A small network was shown many inputs. Here are its activations along a few directions, one row for each input.
In each table, some parts of the input vary, and every possible input appears once, in random order.
Descriptions start from the smaller parts, as in this example, which fits no table here: one of 3 separate values, together with either a single point or one of 11 places along a line or (one of 5 places around a ring, together with one of 6 places along a line).
Shared parts are said once, and a part with two or three values counts as separate values.

Other details of the inputs vary at random and push rows far along two fixed directions, the same in every table; ignore that.

Table:
x1: [ 48  18 -23 -13  37  -6 -23  -9  -2  -2  -4]
x2: [-52 -20  -7  -5  -9 -15  11 -40  71  -5 -29]
x3: [ 43  73  11   5 -45   0  31  17 -25 -34 -22]
x4: [ -3  23  15  -1 -37  -6  53   2  15 -32 -18]
x5: [ 13  10   9   3   3 -16  31  24 -35  -7  10]
x6: [ 41  16 -11  -7  47  -5   7 -15  -2 -10 -15]
x7: [-57 -25   4   5 -48  17  -2  24  69   2  -9]
x8: [ 23  10  -8  -2  34  -2  16  30 -19  -9  -8]
x9: [-28  -7   5  -8   1  -5  -7  -1 -20  15  15]
x10: [  1  27  15   2 -35  -7  53  -8  17 -29 -20]
x11: [ 40  39   5   2 -21   0  57 -12 -16 -37 -17]
x12: [ 28  67 -10   2 -29 -10  16   4  -4 -29 -45]
x13: [ 40  25  11   0 -20  21   5 -20  23 -29  -9]
x14: [ 16  46   3   2 -43   8  13  -1   4 -20 -15]
x15: [ 30 -45  -5  11  77  13 -33  -6 -41  24  49]
x16: [ 46  73 -11  -6 -29 -15  23   6 -14 -30 -44]
x17: [ 57  61 -19  -7 -22   7  36   9  -1 -37 -24]
x18: [ 35   4  24  11   0 -20  18 -11 -18  10  -4]
x19: [ 35  -1  10   1  17  -4  17 -30 -25 -13  11]
x20: [-71 -13  -7 -15 -15  -3  -6 -49  63   2 -31]
x21: [-58 -59   6  -7  15   8 -39 -32   7  31  30]
x22: [ 28  37   5   2 -30   9  18  16  18 -19 -10]
x23: [ 31  22  12   6 -16   8  43 -44   8 -35 -13]
x24: [ -4 -26 -32 -15  61 -15 -35   5 -78  34  51]
x25: [  7 -23 -28   2  18  17 -28  17 -10  15  26]
x26: [-12  14  11 -10  -3  -6   9   7 -28   5  11]
x27: [ 39  56  14   7 -40  12  36  31   6 -35 -27]
x28: [-54 -49  30   8 -14  17  -1  -8  70   0   0]
x29: [ 27 -10  14  -7  44 -18 -32  -8 -67  35  37]
x30: [-67 -37  -3   2 -10  -2   5  20  73   7 -34]
x31: [ 18  34  -6   2  -5  16  50   3  15 -33 -30]
x32: [ 38  -7   5   6  42 -12 -59   2 -59  41  42]
x33: [ 18  14 -14  -7  18 -29  19  14 -26  -1 -13]
x34: [ 45  61   1   2  -3 -10  52  15   2 -37 -49]
x35: [ 53 -17   9   5  56 -26 -17   2 -76  25  40]
x36: [ -9 -25 -17  -1  15   1  12  -4 -20   5  18]
x37: [-91 -23  -7  -5 -31 -14  -7  -4  48   8 -31]
x38: [ 33   0 -10   5  32  16  21  11 -28  -6   7]
x39: [ 25  41 -13  -6 -24   5  20  24  19 -31 -31]
x40: [  8  30  21   8 -25  13  51   6  32 -29 -29]
x41: [ 22  41 -13  -5 -25  -1  19  21  26 -23 -43]
x42: [-49 -56  -9   5   9  20 -67 -25  13  31  36]
x43: [-57 -58  -1  -3  18   9 -42 -36   6  30  35]
x44: [ 11  35  -6  -3 -15 -23  44   2   8 -28 -39]
x45: [ 19  62   0 -12 -22 -19  37  -6 -14 -28 -47]
x46: [-78 -29   4   4 -48  12 -21  13  53  13   0]
x47: [ -4 -49 -16   2  49   4 -84 -10 -41  43  64]
x48: [ 22 -23   5  15  36 -15 -65   8 -59  54  40]
x49: [-87 -25  15  -3 -49   4   9   6  38   4 -12]
x50: [ 18  56  -1 -15 -23  -8  40  -3 -19 -34 -37]
x51: [ 47   6 -36 -13  72 -21 -61 -15 -64  24  28]
x52: [-58 -55  21   7   1 -12 -40 -10   8  55  17]
x53: [ 55   4  16   0  34  13   9 -13 -24 -15  11]
x54: [-29 -29 -20   4   4   9 -46   8 -11  25  33]
x55: [-11 -53  -2  -1  46  -4 -85   6 -42  47  69]
x56: [ 26 -34   2   1  48   4 -56  16 -34  28  59]
x57: [  0  21 -21  -5   2  -5 -18  18 -15   2   1]
x58: [-76 -33   3  -4 -32  14   0 -15  36  10  -2]
x59: [ 46  -1  16  -6  25 -19   9  -8 -45  -3  32]
x60: [ 53   3  25  18  37  -7   4  10 -36  19   7]
x61: [  6  19 -28  -5   2   2 -14   4 -17   5  10]
x62: [-67 -36  18  14 -30  13  20  29  63   0 -17]
x63: [ 29  30  10   8 -12  20  49   2   9 -32 -22]
x64: [ 10 -27  26   9  25   1 -10   2   2  16   8]
x65: [ 93  31  16   0  13  -8  -7   6 -44  -3   7]
x66: [-63 -30  18   9 -30  15  23  19  66  -2 -16]
x67: [ 83  29  19  11   7  -1  -6   8 -32   7  -4]
x68: [-75 -28  -7  -7 -37  19  10 -23  35   3  -9]
x69: [ 34  31  -6   2 -24  17  15   9   9 -21  -7]
x70: [ 30 -41 -17   4  55  20 -59  -3 -36  26  51]
x71: [-71 -35 -20   3 -38  23 -26  -8  46  14   4]
x72: [-63 -26 -18   5 -30  -1 -17  23  74   7 -31]
x73: [-79 -41  25  -9 -32   9 -12 -28  51  10   5]
x74: [-61 -30 -13  -2 -24  -2  26 -10  48  -6 -11]
x75: [-36 -41 -17  -6  26 -20 -11  19  -7  14  14]
Description of these inputs: one of 5 places around a ring, together with either a single point or one of 5 places along a line or one of 9 places along a line.
- The inputs of x10 and x9 match in every part but the place on the ring of 5. If x23 is changed in the same way as x10 into x9, which row does it become? => x43
- The inputs of x36 and x38 match in every part but the place on the ring of 5. If x44 is changed in the same way as x36 into x38, which row does it become? => x34
- Change only the place on the line of 5 in x15. List by row number the other rows that result. => x28, x53, x60, x64
- A walk changes only the place on the line of 5. It starts at x67 and steps to x65. List the rest of the walk in order. => x56, x13, x70
- Change only the place on the ring of 5 in x58. List by row number the other rows that result. => x11, x54, x63, x69

Table:
x76: [ 37  56 -11  -9 -18 -12  -1  -4 -28 -17 -14]
x77: [  4 -37 -30  -5  81 -12 -66  42 -63  53  56]
x78: [-62 -55   2   4 -11   0 -11 -19  68  12  -6]
x79: [-42  -8 -12  -9 -27  -1 -11   9  37   4 -16]
x80: [ 36 -12  13   0  35   3 -17  -3 -50  15  38]
x81: [-23 -16  21   6 -20  16   2 -24  31  -6  -3]
x82: [ 36  55 -10  -5 -17  -7  15 -14 -34 -17 -10]
x83: [ -3 -28  -5  -1  20   3  -4 -10   2   1  14]
x84: [ -6   0  -3   0 -21   6 -11   0  38  -4  -8]
x85: [ 18  -9  -9   4  25  -6  -4  31 -38  13  23]
x86: [  1   2   8   4 -10   9 -24   2  19   1   3]
x87: [ 51  -3  -6   6  55   1 -39   9 -74  22  49]
x88: [ 45   6 -31  -7  70 -14 -40  31 -80  24  35]
x89: [ 14  24  18  -2 -26   1  50   7   7 -28 -18]
x90: [-38 -14   3   3 -32   1   2  28  45   1 -10]
x91: [ 63  32 -11  -5  14  -2  -2  10 -19 -15   0]
x92: [ -1 -46 -24  -5  92 -21 -52  17 -72  55  52]
x93: [ 46  39 -17  -9   8  -6  16   5 -46 -10  -4]
x94: [-33 -20  15   1 -21  13  -1 -26  39  -6  -4]
x95: [-45 -15   2  -3  -9   5  16  -5  34  -3  -7]
x96: [ 33  27  26  10 -17   4  18 -27   2 -15 -19]
x97: [  9  26  -2  -8   0   2  31  -9  -7 -19 -16]
x98: [  8  31 -11  -3  -8   7  22   2  -3 -14 -20]
x99: [ 38  42  -1  -7  -5 -17  35 -13 -22 -18 -24]
x100: [ 20  20  16   3 -13 -12  41   8   0 -14 -18]
x101: [-21 -10  -8   5  -8   4   4  13   9   3   0]
x102: [-23 -21   6  -1 -15   7   5 -23  34  -8  -2]
x103: [-69 -47  12   6 -35  18 -35   3  73  20   3]
x104: [ 10  33   0  -9 -19  -8  19 -26 -18 -18 -11]
x105: [-39 -15  17   9 -48  24   4 -13  61  -3 -11]
x106: [ 19  26   0   4 -10   4  28  17 -11 -20 -15]
x107: [ 35  34  11  -1   1  -3  40   7 -27 -31 -12]
x108: [-34 -35  -7   3  35  -8 -18   6  -6  29  15]
x109: [  9 -44 -25   4  58  -3 -47  16 -37  32  52]
x110: [-46  -5   2  -3 -28 -14  -1 -28  27   4 -15]
x111: [ 43  38  19   3 -14   0  23 -29  -1 -21 -22]
x112: [-33 -74 -15   1  67 -19 -51  23 -38  60  50]
x113: [-16  -9  -2   4 -23  13   1 -10  37  -4  -5]
x114: [-50  -4  -3   1 -28  14  15   4  50  -5 -20]
x115: [-80 -58  -6   8  -5   4 -38  31  45  21   4]
x116: [ 41  39  14   3  -1 -11  41   5 -23 -26 -24]
x117: [ 39  36   6  -3  -2  -4  40   0 -28 -26 -11]
x118: [ 20  26   0 -11  -9  -6  31 -10 -15 -20 -15]
x119: [ 22  11   2   4   0  12 -10  -9  -9  -2   4]
x120: [ 25  28   7   0 -18  10  -7  -6  14 -16 -14]
x121: [-89 -65 -11   3  -8   3 -44  26  51  32   9]
x122: [ 40  30  31   6 -20   2  25 -19  -3 -15 -18]
x123: [ -8  -8  10   3 -15  -1   8 -23  31  -2 -13]
- Describe the family of inputs behind these rows. => one of 4 places along a line, together with either a single point or one of 5 places along a line or one of 6 places along a line
- The inputs of x113 and x123 match in every part but the place on the line of 4. If x105 is changed in the same way as x113 into x123, which row does it become? => x122
- The inputs of x85 and x100 match in every part but the place on the line of 4. If x109 is changed in the same way as x85 into x100, which row does it become? => x78
- A walk changes only the place on the line of 6. It starts at x89 and steps to x107. List the rest of the walk in order. => x117, x95, x97, x118
- Change only the place on the line of 6 in x101. List by row number the other rows that result. => x85, x93, x98, x106, x114
- Which other rows agree with x84 in the place on the line of 4? List them by row number. => x76, x77, x79, x86, x88, x90, x91, x103, x115, x120, x121

Table:
x124: [ 41  61  -8  -1 -25  -4  33  29 -45 -27 -15]
x125: [-22  -9   0   8 -12   5  10  22  28  -1  -6]
x126: [-16  -7  23  10 -43  35 -34 -28  50   2   0]
x127: [ 58  37  24  -2  -3   0  48 -16 -33 -27  -9]
x128: [-22   4  -3   3 -36   6   5 -10  69 -12 -29]
x129: [ 67  45   6   7   2  -2  40  19 -15 -27 -16]
x130: [-72 -59 -10  11  21  -2 -33  37  22  31  12]
x131: [-69 -96  -8   1  54  -2 -41   7  -5  46  58]
x132: [ 72  20  25   2  37 -24  15  -8 -78   1  20]
x133: [-28  -3  16  -5 -43  13  15 -44  48 -13 -26]
x134: [-63 -78 -26  -6  48  -6 -57  -9 -12  49  49]
x135: [-12  -4 -25 -15  24 -12 -39  21 -25  22  17]
x136: [-33  -1   5  -5 -33  12  20 -41  52 -21 -22]
x137: [-14  -7   2   3 -34  18   1 -13  74 -21 -30]
x138: [ 99  46   7   5  20   4  36  20 -36 -35  -8]
x139: [ 26 -26   0  -1  60 -25 -49 -21 -70  42  49]
x140: [ 47  42   6  -2   2  -3  57  -7 -36 -30 -10]
x141: [-46  22 -16  -6 -62   4   0   1  39 -13 -27]
x142: [ 47 -24  15  15  44  13 -53  17 -62  32  64]
x143: [-35  -5  -8  -1 -30   7  -9  -3  54  -1 -16]
x144: [ 15 -27 -14  -6  73 -25 -14  22 -79  38  34]
x145: [-43   7   0  -7 -34  -4  22 -28  43  -6 -42]
x146: [-43   4 -10  -1 -22   0 -10   4  49  -2 -23]
x147: [ 44  59  -2  -9  -8  -8  38  29 -33 -26 -22]
- The inputs of x138 and x137 match in every part but one. If x125 is changed in the same way as x138 into x137, which row does it become? => x143
- Describe the family of inputs behind these rows. => one of 2 separate values, together with either a single point or one of 5 places along a line or one of 6 places along a line
- Change only the choice among 2 separate values in x135. List by row number the other rows that result. => x147
- A walk changes only the place on the line of 5. It starts at x139 and steps to x133. List the rest of the walk in order. => x136, x134, x145
